These are the activations of a small network on made-up records, seen along a few directions, one row for each record.
After each row come some of the record's fields: D, B, C, N.
The largest differences between rows may come from other fields.
Strong random noise was added to every row along 6 fixed directions; ignore it. To show where, here is one row again and again, with new noise each time:
[ -29   32   20  431   59  314   31   83  250 -275 -283 -144   87  -66
 -179 -107 -181  -49  120 -417  -56 -350  170  -43   66 -197 -296 -260]
[  -7  -22   86 -106 -290   -4  -68 -378  -33   62  230 -118 -147    6
 -182  268  -81 -144  214  236  -17 -229  223  -36  -80 -226 -136 -354]
[-133  -42   -2  248 -112  296  -95  -91  249 -399 -409 -192 -157  -63
 -179   27 -270 -100  292 -397  -54 -241  346   99 -138 -114 -308 -615]
[  30  167   42  297  215  279 -156   29 -147 -144 -301 -164  -65  -43
   46    5  -49 -347  -71 -260   16   -3  -84  134  162  238   90 -228]
[ 102  156  170  -77 -414  155  -29 -143 -114   73  126 -221 -100  -40
   25    7  -28 -205  -40  200  -23   61  -42  292 -116   44   92 -336]
[ 109  201  -47  394  330  222 -269 -101   56 -167  122  310 -114  248
 -235  -37 -275 -120  131 -121  105 -393   90 -123  192  190   16 -178]
[ -74 -612  208  -56 -281 -305   47   -3    5    3  227   66  331  161
  -26 -220  251  303 -408   81  236   -7 -382 -229  174  -12  210  534]
[  18   22   67  285    9  187   28    2   89  -95  -76 -131  101  -42
 -127  -35  -66  -88   19 -184  -23 -267   47  -65  113 -163 -158 -112]

[  72  -41  -17  -49   10 -208 -157 -189   92   38  339  364  -82  159
 -183   84 -129  136  143  191   -3 -146  137 -121   38  -69    6  -74]  D=d2, B=b3, C=c3, N=n3
[   1   17  -32 -309  -89 -176    6  -42 -232   87  -24    6 -220 -137
  193  147   84  -70   74  199  -41  471  -35  206 -195  195  141 -116]  D=d1, B=b1, C=c2, N=n4
[-192 -328  -52   30  -69 -215   60 -163  343 -150 -135   50  -18 -142
 -212  207 -122  187  382 -131 -168 -254  409 -189  -61 -529 -456 -264]  D=d2, B=b2, C=c3, N=n3
[ -97 -438  192   17   23 -319  206 -114 -150  231   94 -245  416 -163
  -45  179  361   35 -248   74  -10 -149 -195 -409  364 -450  -87  500]  D=d2, B=b2, C=c5, N=n4
[ -53   23  -66   -4   49   78  -84 -262   79  -54   88  -41 -131   97
 -185  197 -127  -59  249   37   28 -315  253 -195  -56 -137 -225 -168]  D=d1, B=b2, C=c5, N=n5
[ 146  410   57   98 -241  423   72  197  194   -3  174  -63  129  192
  -37 -394 -189  123 -164    2   37 -224  -21  225 -208   93  -62   45]  D=d1, B=b2, C=c1, N=n3
[ -21 -132  -81 -170   -7 -119 -269  150  -52 -303 -204  431 -325  115
  218 -258 -110  148  -22  -93  154  638 -178  376 -249  733  435 -174]  D=d1, B=b1, C=c2, N=n4
[ -69  -18  100  -87 -429  277  -11  112   93 -274 -335 -300  -98    2
  154 -284  -63   -8 -123 -175   70  257  -71  413 -309  279   90 -303]  D=d1, B=b2, C=c5, N=n5
[  41  234  -36  355  341   65   19   -2   62   19 -132   12   43 -184
 -104  183 -103 -165  220 -157 -266 -258  216  -70  232 -317 -315 -176]  D=d2, B=b2, C=c3, N=n3
[-310 -666  -87 -548 -496 -189   79   12  122 -149  -51 -124  -12  254
   69  -97  203  352 -119    7  344  181  -50 -157 -339  134  137  245]  D=d1, B=b1, C=c1, N=n3
[  -7 -179  101 -178 -429 -137   16 -317   97   82  381    6  -49   50
 -202  129  -43   77  157  319   29 -209  145  -99 -110 -286  -97 -162]  D=d2, B=b2, C=c5, N=n4
[ -93  200  -91  138  610 -112  -28 -147  -63   91  -79  -15  -15 -203
 -120  428  -67 -116  306  -82 -274 -284  334 -275  125 -411 -474   45]  D=d1, B=b2, C=c3, N=n1
[-216 -686  195 -317 -619 -396    8  -57  125 -157 -125  -24   61   -6
   73 -131  122  384 -173   26   30  378 -111  166 -179  -23  104  -37]  D=d2, B=b3, C=c3, N=n3
[-124 -109  136 -144 -484  243  378  140  130  -43 -332 -704  288 -215
   64 -130  140   47 -176 -206  -67  -42    3  121 -234 -344 -279   25]  D=d1, B=b1, C=c5, N=n5
[-110 -760  -45 -544 -497 -697  -52 -427  120  130  692  531 -141  281
 -207  172  120  422  193  592  256   39   39 -407  -81 -138  212  163]  D=d2, B=b2, C=c2, N=n5
[ 169  122 -102  489  201  356  320  599  246  -63 -172  -68  330  -37
  104 -503   58   89 -226 -411   72  -84 -293 -114  181   -7    2  385]  D=d1, B=b1, C=c5, N=n5
[-278  -98   70 -314 -280 -182  266 -199  103   54 -264 -535  -11 -493
  -37  437   22   70  386    6 -437    0  512   57 -399 -803 -736 -299]  D=d1, B=b2, C=c3, N=n1
[  43   28   56  131  410  -98 -334 -217 -132  -52  311  393    0  335
 -159   -7 -124   86 -127  108  179 -267  -90 -213  170  297  129  315]  D=d1, B=b2, C=c5, N=n5
[-279 -238  206 -727 -347 -390  -31 -285 -545  224 -339 -649 -175 -377
  457  468  412 -285 -205  313 -175  769 -146  410 -264   59  139  -74]  D=d1, B=b2, C=c3, N=n1
[ 116   79  172 -485 -644   -8 -236 -298 -119   81  485  108 -293  310
   56 -139  -88   40 -108  565  177  258 -135  412 -371  456  388 -242]  D=d1, B=b2, C=c5, N=n5
[-162 -159 -259  199  357  237   92  168  251 -243 -225  -17  108  217
 -181  -71  -50  120   98 -423  218 -452  139 -478   69  -69 -265  283]  D=d1, B=b1, C=c5, N=n5
[  58 -191  -38  310  377 -147   63  144   65   23   60  289  245   -5
  -85  -94  112   90 -137 -141   60  -94 -201 -351  436  -61  109  395]  D=d2, B=b3, C=c2, N=n5
[  90  106  105  -63 -318  -58 -188 -223  134  -92  326  355 -225  115
 -195  -68 -281  240  188  249  -79  -28  205  236 -270   32  -18 -357]  D=d2, B=b3, C=c2, N=n5
[-217 -429  131 -344 -452 -150 -231 -375  -69 -215 -186 -198 -271   32
    6  188    7  -34   60   89  110  166  102  187 -261  123   77 -396]  D=d2, B=b2, C=c5, N=n4
[  49  -82  190 -132 -111 -164 -280 -453 -210  106  399  130  -84  177
 -133  195  -35 -101  -61  370  110 -149  -32  -34   92   93  156  -82]  D=d2, B=b2, C=c5, N=n4
[ -43  153   18  308  527  105  -17   66  -31  -85 -169  -54  155  -77
  -96   41  -41  -46  -20 -265  -89 -243   47 -166  151  -87 -253  217]  D=d1, B=b2, C=c5, N=n5
[ -28 -117 -228    4 -117  127  -67  136  249 -322 -158  273 -256  179
   25 -248 -181  131  168 -175  185  178   38  110 -184  390  184 -269]  D=d1, B=b1, C=c2, N=n4
[  -8  257  -14  325   42  491 -124  -40  241 -361 -236  -96  -50  126
 -255  -92 -358  -70  179 -368    2 -515  306   69  -88   -4 -298 -401]  D=d2, B=b1, C=c5, N=n4
[-110  366  -82  -81   25  421  -96   18  -66 -115 -352 -368 -182   59
  105   47 -117 -236   15 -163   37  -55  175  221 -268  210 -103 -221]  D=d1, B=b2, C=c1, N=n3
[ -54  -28 -106  241  336  109 -149  -22  154 -280 -302  108 -112   -3
  -94   29 -164  -57  216 -340   10 -129  200 -103   84   49 -119 -263]  D=d1, B=b2, C=c2, N=n4
[ -50 -211  -35  -68   78 -189  129  272  146  -17  -29  123  207  142
   74 -273   86  381 -187  -95   47   78 -168 -117    8   26   20  461]  D=d1, B=b2, C=c3, N=n1
[ 270  399  189 -166  270 -350  -15  -64 -567  644  629  156  132  -93
  171  198  257 -136 -293  634 -185  223 -359   43  225  -14  224  573]  D=d2, B=b2, C=c3, N=n3
[-110 -268  -70 -109   85  -61   18 -121  -33    3   66  -60   76  210
 -156  152  103   64    7    1  192 -346   45 -403   63 -105  -71  283]  D=d2, B=b1, C=c5, N=n4
[ 121  331  -16  219  444   30   24  -10    8  131  221  174   69  -56
 -190  102  -88   33  136   43 -166 -287  148 -210  121 -237 -259  167]  D=d1, B=b3, C=c2, N=n4
[ -35  -96  -69  -30  -99  -11  171   23   11  166  184  -74  138   16
  -45   61  126   22  -24   72   76 -183    6 -243   64 -221  -36  235]  D=d2, B=b1, C=c1, N=n1
[-120 -208  111 -445 -517 -133   16  -16  -45 -108 -211 -180 -203 -156
  205  -46   58  103    1   99  -28  567  -15  440 -455  180  120 -287]  D=d1, B=b2, C=c2, N=n4
[-273 -399   11  -48  147 -188  -90  -16    4 -290 -467  -67  -45 -136
   52   82   71  117   -7 -310   -8  245   41  -17  -61   56  -66    2]  D=d1, B=b3, C=c2, N=n4

Here are new rows. What are their fields?
[ 102   85  -15  134 -156  -11   53  -44  388  -16  419  315   97  205
 -319 -132 -242  381  236  117  -91 -542  285 -181  -59 -416 -343    6]  D=d2, B=b2, C=c3, N=n3
[ 154  347   26 -230   70 -113  214  -49 -358  598  413 -242  111 -133
  190  253  300 -240 -133  506 -137   79 -190  -90  152 -229   31  391]  D=d1, B=b2, C=c3, N=n1
[  -6 -506  197  -69 -540 -300  165  -43  246    4  259   82  231  -45
 -104 -174  109  388 -125  137   33   -3  -93 -108    4 -345   -1  127]  D=d2, B=b3, C=c2, N=n5
[ 168  244  201   66 -282   60   67  106  100   33  188   77   78  -98
  -51 -238  -97  208  -91  114 -216   86  -27  334 -174  -89  -85  -68]  D=d2, B=b3, C=c2, N=n5
[  98  324 -206    2  126  256   19   20   68  128  318  139  -65  270
 -125  -27 -137  -10  111  131  156 -342  125 -184  -69   66  -29  115]  D=d1, B=b1, C=c1, N=n3
[ 216  275   59  -24   37 -217   27 -237 -213  456  529  157    2  -81
  -60  310   41 -188  130  507 -191 -110   47  -89  218 -307  -16  -13]  D=d2, B=b2, C=c3, N=n3
[  48  457  -71  229  415  194 -227  114   81 -205 -136  286 -194   65
  -28 -126 -349   47  175 -199 -161  -13  177  248 -143  256 -145 -209]  D=d1, B=b2, C=c3, N=n1
[  39 -170  191  147  -55    9   23   63   -8   17  141  -28  330   90
  -38 -250  113  110 -370  -27  118 -141 -313 -101  196   -6  103  403]  D=d2, B=b2, C=c5, N=n4
[ -36   95  -32  209  302   52 -206  120 -142 -202 -532   21 -189 -138
  197   40  -73 -278   41 -320 -107  355  -33  288  124  333  154 -358]  D=d2, B=b2, C=c3, N=n3
[  30   24 -133  -46  -95  214  260  341  162   15   55 -121  176  204
   46 -279  100  194 -171  -93  209 -128  -96 -160 -113   58    5  386]  D=d1, B=b1, C=c1, N=n3
[ 213  109   21  136   -6  -84  240   13   77  321  454   94  233  -71
 -156   22  107   44  -10  272  -95 -254  -50 -258  234 -414  -55  267]  D=d2, B=b3, C=c2, N=n5
[ 208  458  -69  163  185  121   96   81  139  170  226  182    3  -19
  -87  -21 -187    1  233  110 -192 -207  178  -14   37 -213 -207  -92]  D=d1, B=b2, C=c3, N=n1
[ -97 -106   36 -127  644 -500 -420 -214 -602  117  -58  257 -199    0
  204  427  190 -234 -140  151   -4  397 -215  -37  257  418  318  295]  D=d2, B=b2, C=c3, N=n3
[  26 -265  136  -14  168 -446 -181   45 -221   88  271  459  164  177
  102 -169  160  241 -384  171   89  260 -434  -33  243  309  390  556]  D=d2, B=b2, C=c3, N=n3
[-226 -796  167 -724 -543 -751 -119 -259 -348  173  188   53  -57   81
  296  128  437  167 -344  497  188  697 -416   78  -49  251  550  325]  D=d2, B=b2, C=c3, N=n3
[-234 -583   24 -341 -276 -330 -228 -206 -287 -223 -558 -142 -356 -230
  336  263  203 -302  -13  -88  101  802 -135  325  -61  440  437 -522]  D=d2, B=b1, C=c2, N=n5
[  50  231  -79  -14  783 -256 -273  -36 -412  201  125  356 -124  125
  113  230   59 -130  -71  165  -12  164 -145 -108  233  366  176  412]  D=d1, B=b2, C=c3, N=n1
[ -11  -51  113 -121 -407   33  102 -162   64   74  140 -236   34  -95
  -85   44   26    2   58  162  -64 -119   76   30 -123 -315 -142 -138]  D=d2, B=b2, C=c5, N=n4
